Each row below holds a small network's activations on one input, seen along a few directions.
Each table varies a few parts of the input and shows all the possible inputs, shuffled.
A made-up example of a description, with smaller parts first: line(4) and (point or ring(11) or (values(3) and ring(8))).
Shared parts are said once, and a part with two or three values counts as separate values.

Other details of the inputs shift rows strongly along two fixed directions, in all tables alike. That doesn't count.
To show where, the next rows are all for the same input, with only those details redrawn:
[-76 -21  49  52 -28   7   1  40  20  41 -15 -40   9]
[-31 -16  98  40   6 -52  10  35  15 -20 -90  -3  13]
[ 51  18  26 -13  45 -30  -1   4  18 -52 -45  36  -5]
[  4  13 -23   0  11  29 -10   9  23   9  31  -3  -9]

Rows:
R1: [  1  11 -17   3  11  33  -2   6  17  -2  37  -1  -4]
R2: [ 48  -5  -9 -19  17 -49   3 -26 -27 -46 -64  42  -1]
R3: [-96 -42  35  34 -29   7   3  13 -13  30 -28 -41   9]
R4: [-47 -34  86  24   9 -66  11  11 -22 -21 -96 -11   9]
R5: [-11  -3 -30 -14   9  23 -10 -16 -18  -5  22  -7 -15]
R6: [ 15   9   4 -31 -55   2  36  -6  22  34  66  28   0]
R7: [  7  11 -24  -7  10  21 -10  17  19   9  36  -9 -11]
R8: [-11 -10 -39 -19  10  24 -15 -14  -4   9  10  -3 -13]
R9: [ 48   2  -4 -18  20 -61  10 -27 -38 -47 -51  35   0]
R10: [ 61  17  24 -19  29 -48  -3 -22 -13 -48 -39  21  20]
R11: [ 51  18  26 -13  45 -30  -1   4  18 -52 -45  36  -5]
R12: [ -4  -8 -51  -5 -18  11   2 -23 -30   4  14   6   2]
R13: [  7  14 -18   4  14  16  -4   8  15   4  45 -11  -9]
R14: [ -8 -11 -40 -26  11  16 -15  -7  -9  10  14  -8 -15]
R15: [  4  17 -12   5  12  27  -5   7   8  -4  44  -4 -10]
R16: [  3  -9 -56 -14 -18   0  -6 -13 -29  17  12   0  -5]
R17: [ 14   7 -27  -8  -7  20 -18 -15   1  16  22  -8  16]
R18: [ -1   0 -46  -3 -18   7   0 -22 -39   2  20   3  -5]
R19: [-53 -25  89  31 -98   1  85  17   5  81   6 -17  -6]
R20: [ 14  13 -17  -3  -7  19 -13 -17 -14   2  33 -10  14]
R21: [-66 -26  43  38 -49  -8  -8  24  -8  50 -18 -53  33]
R22: [ 10   7 -22  -6  -7  24 -10 -17  -6   5  27  -7  21]
- What do these inputs look like to the network? => values(2) or (line(4) and ring(5))
- Which other rows belong to the same alternative as R19? List them by row number. => R6
- Change only the line(4) part in R15. List by row number the other rows that result. => R5, R18, R20

Rows:
R23: [ -5   4 -21   3   5  27 -16  -1   3   5  21 -13   6]
R24: [-17 -16  63  19 -18 -51  18   3 -25 -13 -62  -3  14]
R25: [ 38  14 -17 -20  30 -10 -17  -2   4 -30 -15  18  -1]
R26: [-16  -3  90  29   0 -33  23  30  23  -8 -53   4   3]
R27: [-16  -2   4  18   4  -4 -12  10   2   2 -14 -12  10]
R28: [-52 -17  23  25 -12   5 -11  18   5  27 -10 -33  15]
R29: [-59 -23 -25  21 -57  30  -1   7  -8  69  42 -38   6]
R30: [-35 -23  67  23   4 -38   6  18  -3 -11 -69 -12   7]
R31: [-42   1 -11  16 -42  51  15  20  29  62  76 -27  -7]
R32: [ -9  -4 -30  -6  -9  12  -6  -3  -1  14  19  -1  -6]
R33: [-18  -7   3  17   3  -3  -3   9  -2   2 -14 -10  -1]
R34: [15 14 36  6  8 -3  2 16 32 -4  2  6  0]
R35: [-33 -15  15  16 -35   4   9  -2 -18  28  -4 -16  12]
R36: [ 14  10 -20  -6  18   7 -16  -3  -2 -14  15  -2   3]
R37: [ 23  -4  30 -16  23 -41   7 -11  -6 -39 -52  25   0]
R38: [-22  -4  -5  11   0  10  -5   7  -5   5  10 -17  -4]
R39: [ 50  22 -57 -36  26  14  -7 -26 -10 -24  40  27 -14]
R40: [ 20  12 -63 -22  15  35 -17  -7   5   5  43   4 -17]
R41: [ 17  11 -68 -18   4  31  -9 -18  -2   9  52   8 -12]
R42: [ 74   9  28 -41  33 -60  14 -29 -16 -65 -67  50   1]
R43: [ 71  30 -28 -41   2  18  21 -14  20  -8  53  36 -12]
R44: [ 56  20 -23 -28  43   1  -8 -20  -3 -47  -7  30 -12]
R45: [  1  -4 -16   1 -19  -5   6 -11 -13  12   4   0   2]
R46: [-54 -22  25  28 -28   3   4   8  -9  23  -9 -23   8]
- Changing only one part turns R40 into R29. The same change can be made to R26. Which row results? => R43
- What do these inputs look like to the network? => line(4) and (point or ring(5))
- Which other rows agree with R25 in the line(4) part? List them by row number. => R23, R27, R28, R34, R36
